Each row below holds a small network's activations on one input, seen along a few directions.
In each table, some parts of the input vary, and every possible input appears once, in random order.
A made-up example of a description, with smaller parts first: one of 4 places along a line, together with either a single point or (one of 2 separate values, together with one of 5 places around a ring) or one of 11 places around a ring.
Shared parts are said once, and a part with two or three values counts as separate values.

Other details of the inputs shift rows strongly along two fixed directions, in all tables alike. That doesn't count.

A family of inputs:
x1: [ -6  -4 -22  12  13 -33  -7  -1 -13  31  11 -25  21 -14  18  22]
x2: [ 12  19  15  -4  16  39 -13   9  28 -14 -12   9 -35  11 -23  -8]
x3: [ 18  20   8  -2  10  38 -11  40  25  -9 -28  18 -18  37   4 -32]
x4: [  2  24  -7   1  -2 -25   1  25 -22  11  24 -29  24 -25   5   9]
x5: [-23 -18  -5  -9  -9  -4  14 -14 -18 -11   9   5   7 -17  -9  15]
x6: [-14 -23 -12 -14 -11 -36  17 -52   2  10  -8   0   0 -11   5  -8]
x7: [-38 -51  -4   8 -39   9  40 -67 -43   2   3  34  17  16   3  11]
x8: [ 32  22  12  11   3  17 -18  34  14 -10  -9  -1  -5  27   9 -29]
x9: [ 29  30  17 -10  19  30 -17  29  29 -11  -4  -4 -19   7 -20 -18]
x10: [ 13  -4 -16   6  -1 -30   0   6 -25  28  16 -22  33 -19  20  11]
x11: [-26 -13   7   7  -1 -11   4 -25 -12 -10   6  -1  -4 -18  -6  23]
x12: [ 30  28  -4   0  11 -51 -22  44 -15   9  32 -48  28 -48  11  15]
x13: [ 10 -16  21  -2  -1  53   7 -19  30 -11 -19  41 -24  40 -19 -28]
x14: [-44 -23 -11   0   0 -11  12 -28 -22  -5   2   0   1 -19  -9  25]
x15: [ 26  46  15  -7  20  26 -19  40  21 -14  -1  -9 -21  22 -13 -22]
x16: [-35 -11  -7  -6 -16 -12  20 -18 -34 -12  16   5   7  -3  -2  17]
x17: [ -3  11   8  -3  10  43  -4  21  29 -22 -23  16 -31   7 -20  -4]
x18: [ -1   2  -3   4  -2 -35  -3   1 -21  -2  23 -22  10 -33   2  27]
x19: [-14 -31  -9   1 -13 -17  16 -42 -40   5  21   4  11  19   4   0]
x20: [  9  -5 -13  -8   2 -30  -6  22 -24  19  11  -8  29 -15  20  -1]
x21: [  6  -4 -14 -12  -9 -54   3 -16   5   9  -5 -22  15 -30  28  -3]
x22: [-23  -5  13  -1   6  32   2 -31  11 -14 -11  19 -30  13 -23   5]
x23: [  8 -13  25  10  -8  58   2 -10  41 -21 -30  43 -33  37 -12 -12]
x24: [-42 -43   7 -11 -32   6  35 -75 -39 -19  19  31   2  10 -21  18]
x25: [ 13  46   6   6  35  19 -18  47  35   1 -15 -17 -18  -3  -8  -5]
x26: [-17 -44   1  -2 -21  -1  23 -58 -30   0  15  28  10  19  -6  -3]
x27: [ 25  -7  -1   5  -3 -32  -8  11 -10  12  20 -17  26 -20  17   4]
x28: [ -6 -30  -8  -7  -7  -8   8  -8 -14   8   2  10  17  -4   7   5]
x29: [ 62  43  18   8  19  19 -37  72  38   0 -12  -7   0  10  11 -38]
x30: [ 13  11  10   4  26  37 -24   9  47   6 -20  14 -32  28  -9 -22]
x31: [  8  12 -25  -9   2 -46   3  -5   8  17 -13 -28  19 -25  29  -1]
x32: [-13 -12   8   0   9  52  -6   2  44  -8 -41  33 -31  34 -12 -12]
x33: [ 23   1 -14   2  18 -30 -19  11  -4  29  22 -25   7 -14   9   4]
x34: [ 23  26 -29 -19  15 -71 -21  37  12  29 -13 -49  26 -45  28  -8]
x35: [-15 -14 -12  11 -18  -7  18 -23 -38  11   7  -2  17  12  15   3]
x36: [ -7  13  26   3 -16  45   6  -2  16 -39 -15  27 -24  32 -19 -12]
x37: [-21  -7  -8  -9 -10 -21  11  -4 -29  -5  20   0  17 -21   0  15]
x38: [-45 -58   5  12 -25   4  23 -73 -12  -6  -2  34  -3  14  -1  23]
x39: [ 15  34 -18   5  21 -43 -14  43 -13  23  24 -51  17 -44  10  22]
x40: [-55 -28  -1   3 -39   8  43 -58 -41 -15  13  17   1  13 -10  18]
x41: [ -7   9  17   2  -9  50  16   0  22 -20 -17  24 -21  18 -22  -6]
x42: [ 15   1   6  -1  11  47 -12  28  43  -4 -34  24 -26  25  -7 -16]
x43: [ 28  37  22   2   3  26 -18  43  27 -23  -5   4 -11   7 -12 -19]
x44: [ 35  28 -25  11  26 -47 -24  51  -9  43  19 -51  27 -32  26  14]
Each input here is: one of 4 separate values, together with either a single point or (one of 2 separate values, together with one of 5 places along a line).
Changing only the choice among 4 separate values turns x12 into x5. The same change can be made to x21. Which row results?
> x34
Which other rows does x3 become when the choice among 4 separate values takes its other values? List them by row number.
> x8, x19, x35
Start at x30 and move only the place on the line of 5, one step at a time. The first step leads to x33. Which rows follow, in order?
> x13, x26, x19

A family of inputs:
x45: [-20  -1  11 -15 -42  31  41 -18  19 -44 -48  39  -4  31  -3 -32]
x46: [ 12 -17  11  -3  -8  30   8 -35  30  -6 -32  30 -18  30   2 -27]
x47: [ -2 -43 -10  -7 -18 -18  12 -30 -13  11   3  14  17  -1  13  11]
x48: [-38 -32 -22   4  -5 -33  16 -28 -34  18  19  -8  23 -31   7  37]
x49: [-29 -18  -1  -8 -10 -30   9 -30 -44  -8  39  -9  18 -29 -12  33]
x50: [-29 -20 -16   3  -5 -31  13 -43 -18  17   9 -14   8 -15   4  19]
x51: [ 15  37   4  -1  20  23 -11  23  33  -1 -13 -14 -25  11 -10  -9]
x52: [-22 -34 -15   1  -9 -23   9 -22 -40  23  20   1  31  -3  12  17]
x53: [ 27  18   4   8  16  32 -18  43  27  10 -21   9  -3  20   4 -23]
x54: [ 28  19   4  -4  18   9 -19  13  50   4 -25  -7 -20  -2  -3 -24]
x55: [-22 -27 -15   1 -12 -22  14 -22 -52  15  27  -5  23  -2   6  19]
x56: [-32   9 -22 -22 -36 -50  28 -14 -30  -7  -5 -16  26 -42  21   9]
x57: [ 48  57   2   0  36  11 -37  73  26   9  -7 -25 -12  18   6 -32]
x58: [ 38  30  15   3   7  15 -15  52   6  -7  15  -5   4  -1  -5 -16]
x59: [ 28  21  -2   2   0 -41  -5  13 -21  15  35 -35  22 -19  10  -7]
x60: [-44 -57 -13  -9 -22 -33  22 -72 -24  -1   7  12   3 -15  -1  21]
x61: [ -6  11 -11  14  13 -33  -8  21  -6  22   6 -30  15 -29  15  22]
x62: [-21 -26  27  -3 -26  37  26 -49  -7 -32   2  50 -23  40 -24 -13]
x63: [ 15  40   0  -3  31  15 -18  51  17   2  -8 -19 -15  -6 -12  -3]
x64: [ 20  -7   7  -6   6  13  -9  -4  24  -6 -25  16 -13  22   6 -28]
x65: [ -5  -9  12  16 -17  56   7   2   9 -18 -17  31 -20  41 -10  -6]
x66: [ 21  22 -18   2  10 -40  -7  16 -22  30  22 -44  20 -13  19   2]
x67: [-11 -24 -15 -10   2 -40  -1 -16  -8  15   8 -12  13 -31   5  16]
x68: [-33 -53  -8   1 -27 -25  22 -60  -9  -1   1  18   4 -16   1  31]
x69: [  2  18 -23   1  20 -46  -8  34 -34  20  29 -46  25 -47  12  33]
x70: [ 31  -3  -9   4   4 -46 -15  17  -3  27   9 -22  27 -21  33   4]
x71: [-23 -13  26   2 -18  61  18 -28   6 -45 -13  42 -26  15 -37   5]
x72: [-32 -23  31   5 -26  50  21 -45  -2 -46  -8  44 -24  17 -30  13]
x73: [-19  -3 -11  11   0 -26   5   0 -30   6  18 -23  10 -24   7  35]
x74: [-31 -34   7   3 -24  60  29 -33  -7 -22 -12  49 -17  42 -15   3]
x75: [  7  25   7   0  30  30 -17  41  38   4 -23   3 -19   6 -10 -12]
x76: [-26 -12  -1  -6 -11 -33   9 -37 -37 -12  34  -8   8 -22 -12  25]
x77: [ -8  19   6  -4  14  27  -6   9  19 -13 -14   5 -32  18 -17  -3]
x78: [ 28  47  14  -5  18   3 -20  29  26  -8   4 -21 -14  -6 -15 -11]
x79: [ -5 -12   7  17 -10  31   4  -6  13   1 -17  26  -3  30   6  -3]
x80: [ -1  -7   1   5  -4  25   5 -26  14   3 -17  20  -9  32   2 -20]
x81: [ 16  -4 -26  -6  14 -62 -15  17  -8  27  18 -39  26 -52  19  19]
x82: [ 18  39 -14   1  40 -36 -30  50  11  25  10 -45   6 -27  16  -1]
x83: [ 48  52  -1   3  41   9 -42  70  35  16 -14 -22  -5  16  13 -38]
x84: [  6 -24  12  -8  -6  41   3 -19  28 -10 -29  40 -16  33  -6 -25]
x85: [ 18  11  26  12 -11  34  -5  25   8 -24   6  14  -6  15  -8 -14]
x86: [ 30  27  21  -2   7  28 -13  39  14  -9   7   4  -6  15 -12 -24]
Describe the family of inputs behind these rows.
> one of 2 separate values, together with either a single point or (one of 4 places along a line, together with one of 5 places along a line)
Changing only the choice among 2 separate values turns x73 into x65. The same change can be made to x49. Which row results?
> x86
Which other rows does x85 become when the place on the line of 4 takes its other values? List them by row number.
> x65, x70, x79
Which other rows does x57 become when the choice among 2 separate values takes its other values? List them by row number.
> x77
Start at x78 and move only the place on the line of 5, one step at a time. The first step leads to x76. Which rows follow, in order?
> x49, x71, x72

A family of inputs:
x87: [ -4  39  19  -6  20  53 -19  37  37 -28 -13  19 -36  11 -38 -13]
x88: [-14 -27 -19  11  10 -65 -18 -31 -21  34  24 -35  17 -40  22  27]
x89: [ 50  17   8  -1  10  36 -19  43  46  11 -20  19 -17  33   0 -31]
x90: [-34 -20 -19  -9 -27   2  32 -58  -8  -5 -25  23 -11   0   8   6]
x91: [  4  33  19 -20  19  64 -15  19  38 -38  -7   9 -49  25 -43 -19]
x92: [ 45  29  -1 -13  23  -5 -23  54  15  25 -10 -20  24   2  17 -35]
x93: [ 50  40 -27   3  39 -56 -33  68  25  50  11 -63  11 -46  21   2]
x94: [ 22  53  34  19   3  72 -14  39  30 -28 -14  23 -25  34 -31 -27]
x95: [ 27  47 -19   8  54 -26 -33  88  -1  17   3 -52   6 -35  13  11]
x96: [-28 -41  -2  18 -30  31  24 -32 -41 -16   0  20   6  26  -7  22]
x97: [-33 -33  18 -20 -37  -2  23 -46  -5 -35 -16  26  -9 -22 -23  24]
x98: [-37 -24  13  13 -35  29  27 -28 -31 -10  17  24  10  19  -2  27]
x99: [ 15   3 -26   9  29 -67 -19  10  -6  43  23 -54  29 -50  17  20]
x100: [ 18  -2  27   4 -20  30  13   3  22 -43  -1  27  -5  -1  -6 -16]
x101: [-45 -12  -9   1   5 -35  13   0 -38  12  30 -14  17 -34   4  44]
x102: [ 17  34  34   4   7  35   7   3  -3 -23  14   2 -31  33 -25 -18]
x103: [-13 -10 -26  -8   3 -59  12 -24 -24  35  10 -43  36 -44  22  19]
x104: [  1 -10  -2  -8 -18  16  10  -3  -3   0 -15  21  -4  21   9 -34]
x105: [ -1 -44  -2   5  -3 -19  -9 -42 -26  12  13  17  11  11  17   9]
x106: [-39 -20 -12  -7 -30 -16  28 -60   8 -18 -25  18  -4  15   8   9]
x107: [ -2 -11   3  -2 -17  -2   8  -4   7 -10 -14  16   1  31   8 -36]
x108: [  1 -42 -10   0  -4 -16   6 -37 -22  14  15  16  22  10   7   9]
Changing only one part turns x92 into x103. The same change can be made to x108. Which row results?
> x99
Describe the family of inputs behind these rows.
> one of 2 separate values, together with either a single point or one of 4 places along a line or one of 6 places along a line
Which other rows does x91 become when the choice among 2 separate values takes its other values? List them by row number.
> x102

A family of inputs:
x109: [-25   5   4   3  -8  46  21 -24 -18 -19   7  11 -22  22 -31  21]
x110: [-14  -9 -29  -9  10 -58  -2   0 -19  26   1 -23  26 -46  14  24]
x111: [-34 -27  -9 -17 -39  -3  31 -46 -13 -18 -11  17  -3  -4   0   1]
x112: [  6  -3 -16   9  18 -36 -11  15  -3  22   2 -29  23 -33  25  23]
x113: [-23 -32   8   6 -44  10  29 -45 -13 -19  -4  34   7  22   1   3]
x114: [ -2   7 -22  12  14 -50  -7  -1 -20  29  15 -41  20 -19  24  10]
x115: [ 39  38  -2  -3  32   5 -27  58   9  20  -2 -19  -3  17  14 -30]
x116: [ 57  31   5  -6  33   3 -36  52  24   9   4 -19   0   0   0 -36]
x117: [ 16   1  15   8   3  58 -15  23  47  -1 -35  32 -19  30  -6 -13]
x118: [-17 -41   8  -1 -16   1  22 -67   1  -9  -2  22 -11   5  -6   9]
x119: [-14 -22   1 -20  -9  -8  16 -47   9  -2  -8  15 -10  -2  -9   1]
x120: [  9  30  41  -1  16  65 -27  27  40 -49 -15  28 -51  30 -39 -16]
x121: [-26  -3 -35  -7   4 -60   3 -18 -27  28  15 -32  24 -23  13  12]
x122: [  8   4 -12   5 -11 -51   4  11 -28  10   9 -36  27 -34  24   9]
x123: [ 21  42   9   8  31  14 -26  84  24  -6  10 -25 -17 -14 -12   4]
x124: [-50  -9  27   3 -32  39  39 -45 -27 -36  11  36  -4   4 -33  14]
x125: [ -1 -34   8   5 -18  10  10 -52   6  -4   7  25  -6  14  -6  -1]
x126: [ 12  -7  15  -2   8  64  -9  26  36  -7 -34  37 -16  34 -12 -23]
x127: [ -4  -7 -21  13   0 -46  -3 -11 -37  34  30 -24  23 -10  26  13]
x128: [ 40  36   4  -7  10  -3 -13  60   9  -5  -2 -10  13   8  15 -25]
Describe the family of inputs behind these rows.
> one of 4 separate values, together with either a single point or one of 4 places along a line
Which other rows does x114 become when the place on the line of 4 takes its other values? List them by row number.
> x115, x121, x127
Which other rows does x125 become when the place on the line of 4 takes its other values? List them by row number.
> x116, x118, x119
